A small network was trained on made-up records. Each row is its average activation on records with the value named, seen along a few directions.
Related values have similar rows: they may be neighbours, one step apart, or belong to one group.
(in the rows, 500 means zero)
Random noise pushes rows far along 5 fixed directions. That doesn't count. These rows show it; they differ only by the noise:
[622,526,502,678,492,316,729,521,415,589,638,411,411,588,477,698,379]
[373,628,201,479,392,72,458,438,567,572,822,690,346,805,526,532,499]
[408,633,93,600,573,264,548,316,511,300,485,724,383,430,497,417,613]
[580,560,544,443,452,434,476,523,509,594,668,489,439,582,434,560,502]
[688,427,632,873,665,548,940,451,292,289,198,312,513,277,483,643,444]
[671,465,730,471,496,625,390,510,478,493,590,471,502,507,483,485,423]
[443,388,704,528,465,417,422,433,478,271,457,575,544,726,627,384,479]


Values of VITI:
duva: [451,573,514,447,375,226,761,688,629,847,528,226,456,613,451,743,515]
mep: [639,507,555,610,481,692,642,681,435,871,682,292,559,337,493,684,282]
pabom: [417,428,789,382,390,278,880,728,615,780,333,122,517,779,367,804,624]
seme: [666,518,486,768,631,500,877,459,326,348,233,390,493,264,418,622,494]
gunop: [349,352,297,256,498,627,71,462,609,629,703,725,463,642,587,362,428]
bem: [338,431,586,510,399,324,484,471,416,441,542,546,486,887,520,534,497]
vore: [440,666,428,206,378,594,289,640,681,786,714,460,542,448,419,436,608]
bug: [419,684,379,354,311,301,333,599,600,686,785,579,471,709,570,538,527]
mesiz: [268,453,392,423,508,612,544,559,423,596,407,507,593,442,460,529,603]
The values of VITI form a star with 3 arms.
Question: List every value one step from duva, in the order listed.
Answer: pabom, vore
Question: List every value one step from seme, in the order listed.
Answer: bem, bug

Values of ZEGEM:
zun: [227,457,491,457,489,524,442,536,548,381,342,511,635,585,601,371,605]
kemu: [557,392,620,590,535,834,364,481,361,355,530,552,594,437,609,397,299]
dimim: [607,462,541,560,528,356,648,419,456,466,521,514,432,550,491,614,447]
daku: [381,502,158,424,502,374,494,467,487,627,634,663,412,470,508,500,585]
guvo: [408,476,558,196,404,540,234,505,534,563,567,691,495,638,409,415,753]
feku: [571,702,161,696,587,350,577,382,544,404,512,512,380,418,492,562,487]
sivup: [464,442,192,616,544,372,582,466,524,617,609,489,387,551,527,587,385]
mik: [421,565,259,730,560,377,594,346,356,247,462,717,502,432,529,433,458]
geze: [603,617,492,760,484,365,880,605,446,716,569,195,401,481,528,721,300]
bitut: [659,402,588,611,605,499,530,452,549,317,377,464,500,359,572,450,427]
kabe: [699,581,346,555,618,692,471,500,526,723,633,530,489,12,421,571,379]
mes: [583,487,715,300,423,612,102,471,573,354,693,684,621,663,602,238,500]
kuli: [455,527,517,480,377,309,526,536,568,527,518,522,527,588,620,448,574]
vamob: [364,532,512,485,473,361,414,367,452,348,463,549,450,655,498,449,487]
garag: [459,553,407,355,541,679,507,535,504,554,388,454,443,416,251,569,700]
tev: [531,623,234,583,533,322,718,605,597,751,489,421,383,395,384,675,431]
The values of ZEGEM form a network in which each value has 4 neighbours.
Question: List every value one step from bitut, in the order listed.
Answer: dimim, feku, kuli, tev
Question: List every value one step from kemu, in the order listed.
Answer: zun, daku, mik, garag
Question: How many steps from neighbour to neighbour lead from kabe to vamob, at the fewest?
Answer: 4
